[[152 131 135 117 143 144 117]
 [122 134 132 122 120 134 142]
 [108 137 139 135 116 111 119]] 139

[[109 125 113 133 157]
 [128 126 128 130 129]
 [130 125 129 130 128]] 129

[[139 114 147 133 116]
 [151 135 128 147 149]
 [130 142 135 139 114]] 135

[[125 140 118 130]
 [117 140 120 136]
 [114 156 116 128]] 116

[[143 134 115 129 121 136 138]
 [103 106 122 138 119 133 128]
 [133 116 129 127 133 140 118]] 129

[[137 134 128 120]
 [137 141 104 128]
 [132 131 129 128]] 129
---
[130 131 117 120 106 132 128] ⇒ 131
[136 136 148 131 142 152] ⇒ 136
[134 108 146 138 107 105 142] ⇒ 108
[126 133 117 124 126 128 100] ⇒ 133
[127 118 128 126 129 134 155] ⇒ 118
[130 104 140 129 146] ⇒ 104
[103 123 156 139 135 105] ⇒ 123
[130 154 136 136 127 157] ⇒ 154
[128 102 128 115] ⇒ 102
[104 157 152 110 127] ⇒ 157
---
[124 122 115 109 156]: 124
[127  99 130 117 138 123 111]: 127
[117 145 155 127 112 119]: 117
[124 125 129 152 126 112 138]: 124
[117 135  98 140 128]: 117
[140 123 157 120 122]: 140
[130 150 157 147 132 118]: 130
[130 117 154 127 131]: 130
---
[[137 137 138 132 125 103]
 [128 118 128 122 128 128]] --> 128

[150 115 135 119 109 138] --> 135

[148 141 149 146 101 127] --> 149

[[135 107 107 111 126 113]
 [142 120 129 128 129 100]] --> 129

[132 144 106 124 147 106] --> 106

[126 146 107 152 129 106] --> 107
---
[122 140 131 118 100 133] yields 131

[[133 138 132 121]
 [104 127 135 128]] yields 135

[[106  99 105 113 136 129]
 [125 123 109 130 152 133]] yields 109

[152 122 130 132] yields 130

[[125 145 130 125 122]
 [127 154 129 127 126]] yields 129

[ 98 121 145 111 118 136 118] yields 145

[ 98 123 122  99 122] yields 122

[127 134 153 135 124 105 133] yields 153
---
[119 132 150 128 143 148]	143

[[116 126 133 130]
 [125 125 123 157]]	123

[151 115 143 119 144]	119

[[135 140 120 105 125 109 129]
 [144 119 123 113 128 112 131]
 [118 139 152 131 150 106 133]]	106

[131 150 112 121 135]	121

[124 138 113 110 119 106]	119

[[107 153 150 124 134 142]
 [119 144 150 150 126 103]]	126

[132 113 158 144 105]	144

[118 148 143 153 150]	153

[129 131  99 126 135 118 140]	118
---
[132  99 130 124] ans = 132, 124

[146 128 105 151 135 133] ans = 146, 133

[132 139 132 121 114 153] ans = 132, 153

[[128 124 126 132 130 120]
 [110 157 112 156 108 147]] ans = 128, 147

[[137 147 153 131]
 [118 147 149 135]
 [131 127 121 124]] ans = 137, 124

[135 124 101 121] ans = 135, 121
---
[113 155 122 131 131] -> 155

[[150 114 134 131 112]
 [ 99 111 137 110 144]] -> 114

[126 143 104 133 132 142 119] -> 143

[119 157 140 130 121] -> 157

[125 123 106 150 135] -> 123

[133 116 145 122 107] -> 116
---
[[147 128 150 127 134]
 [120 132 111 128 121]
 [120 123 119 128 123]] >> 121

[[155 137 127 138 142 130]
 [133 138 131 138 107 125]] >> 130

[[136 127 130 107 129 124 130]
 [129 134 130 119 136 128 133]
 [137 137 132 141 132 134 128]] >> 133

[[155 111 112 105]
 [155 106 128 107]] >> 105

[[116 107 123 132 117 130]
 [141 136 112 139 152 108]
 [127 141 123 141 157 122]] >> 108

[[137 152 115 126]
 [127 127 130 127]] >> 126

[[125 123 134 127 128 132 122]
 [144 126 153 148 103 135 156]] >> 122

[[123 128 130 140 140]
 [128 132 114 119 151]] >> 140

[[107 128 136 147]
 [133 146 134 135]] >> 147
---
[[128 129 119 138 112 151]
 [126 126 128 126 124 130]] result: 124

[[134 133 134 134]
 [130 126 145 154]] result: 145

[[131 130 128 128 126]
 [123 123 129 113 103]] result: 113

[[135 138 143 136 132 122 120]
 [151 124 147 107 129 151 145]] result: 151

[[117 125 154 130 110 112]
 [100 120 143 144 113 113]] result: 113

[[133 113 142 120 140]
 [139 118 153 125 135]] result: 125
---
[[145, 125, 158, 112, 134, 106], [146, 135, 144, 117, 122, 106], [109, 135, 148, 130, 98, 131]] ⇒ 146
[[122, 139, 134, 134], [131, 154, 137, 132], [136, 119, 126, 123]] ⇒ 131
[[124, 133, 126, 139, 127], [120, 136, 107, 140, 121], [120, 146, 116, 143, 100]] ⇒ 120
[[126, 131, 134, 135, 133], [121, 137, 140, 128, 150], [129, 128, 129, 130, 129]] ⇒ 121
[[130, 128, 131, 126, 123], [140, 128, 129, 141, 135], [104, 123, 108, 128, 125]] ⇒ 140
[[125, 133, 124, 107, 139], [144, 137, 131, 123, 136], [135, 133, 126, 100, 138]] ⇒ 144
[[112, 137, 133, 128, 137, 136], [132, 120, 137, 132, 146, 147], [102, 139, 123, 128, 141, 146]] ⇒ 132
[[128, 142, 117, 125, 131, 152], [130, 135, 118, 128, 126, 137], [130, 142, 129, 131, 134, 153]] ⇒ 130
[[128, 143, 145, 125], [126, 126, 136, 136], [125, 123, 116, 101]] ⇒ 126
[[144, 141, 140, 140, 141, 142], [142, 139, 150, 145, 140, 145], [145, 144, 139, 141, 141, 143]] ⇒ 142
---
[[129 111 112 143 126]
 [129 111 108 143 135]
 [129 111 107 143 135]] out 143

[[149 120 126 116]
 [137 110 105 140]
 [114 147 121 122]] out 121

[[143 103 132 113]
 [121 146 119 133]
 [124 134 127 132]] out 127

[[142 105 112 129]
 [121 109 126 122]
 [ 99 138 144 117]] out 144

[[103 116 135 117]
 [124 154 115 123]
 [125 142 117 145]] out 117

[[120 141 106 152]
 [124 120 117 143]
 [107 133 136 121]] out 136

[[132 134 117 129 127]
 [126 109 127 121 115]
 [124 130 118 124 105]] out 124
---
100  121  145  148  149  105 -> 145

125  128  125  127  135
125  142  137  104  135
136  132  121  130  122
-> 132

138  138  145  151  123  119 -> 145

127  103  144  127 -> 127

128  118  112  127  112  131
133  109  148  129  130  110
120  126  101  124  109  131
-> 101

121  119  112  114  150 -> 119

138  121  133  103
139  140  132  124
-> 139

124  120  129  105 -> 124

132  156  149  112  121  142 -> 149

130  102  145  112  106  118 -> 145
---
[128 122 118 113 100 125] Answer: 113
[136 133 129 106] Answer: 133
[105 115 146 134 140] Answer: 146
[125 117 105 131 119] Answer: 105
[101 158 154 129 114  99 124] Answer: 114
[122 147 145 155 129 101 128] Answer: 129
[112 149 118 134 151 139 143] Answer: 151
[137 124 139  98 107] Answer: 139
---
Input: [130 134 130 137 151 136 117]
Output: 137

Input:
[[131 125 123 104 116]
 [107 113 128 127 132]
 [110 119 132 144 140]]
Output: 128

Input: [128 140 123 154 153]
Output: 123

Input: [125 151 147 130 110 106 130]
Output: 130

Input:
[[133 119 147 119 132 150 138]
 [127 121 142 121 131 151 130]
 [137 123 134 123 128 157 136]]
Output: 121

Input: [114 127 117 151 115]
Output: 117

Input: [140 139 154 151 120 147 122]
Output: 151

Input: [141  99 115 140 142]
Output: 115

Input:
[[120 154 114 124 120]
 [131 130 116 129 117]
 [134 137 119 123 122]]
Output: 116
---
[109 138 135 128 102] >> 128

[[155 116 127 114]
 [155 117 127 114]] >> 114

[154 128 114 133 119 140 141] >> 133

[106 116 100 156] >> 156

[[140 142 114 101 103 125 128]
 [135 135 142 142 141 149 126]] >> 101

[[139 133 100 148 109 136 118]
 [116 120 129 134 122 137 153]] >> 148

[[141 118 118 117 119 150]
 [142 110 112 110 110 134]
 [116 121 124 122 122 124]] >> 117
---
[122 142 152 140 101] ans = 152
[133 121 117 128 152 130] ans = 128
[132 129 122 149 103 125] ans = 149
[141 143 142 140 106 132] ans = 140
[131 118 106 151] ans = 118
[135 154 150 124] ans = 154
[104 140 108 121 113 109 150] ans = 113
[132 133 144 123 106 134 157] ans = 106
[130 101 127 136 127 123] ans = 136
[106 111 128 132 138 125 146] ans = 138
---
((129, 131, 131, 133, 135, 125, 126), (135, 118, 129, 129, 151, 130, 127)) → 126
(121, 143, 132, 157, 122) → 122
((128, 131, 137, 142, 133), (125, 107, 103, 111, 126)) → 133
((122, 133, 129, 117, 115), (141, 132, 120, 154, 118)) → 115
((116, 130, 122, 116, 125, 122, 115), (111, 121, 126, 134, 134, 134, 115), (128, 124, 120, 109, 101, 110, 123)) → 115
(129, 130, 131, 145, 156, 137) → 137
---
[[121 112 125 119 131 150 116]
 [139 127 125 146 130  99 139]] -> 116

[144 149 129 143] -> 144

[133 119 136 106] -> 133

[113 104 134  98 120] -> 113

[128 135 117 153 102 135 139] -> 128

[107 154 133 155 127] -> 133
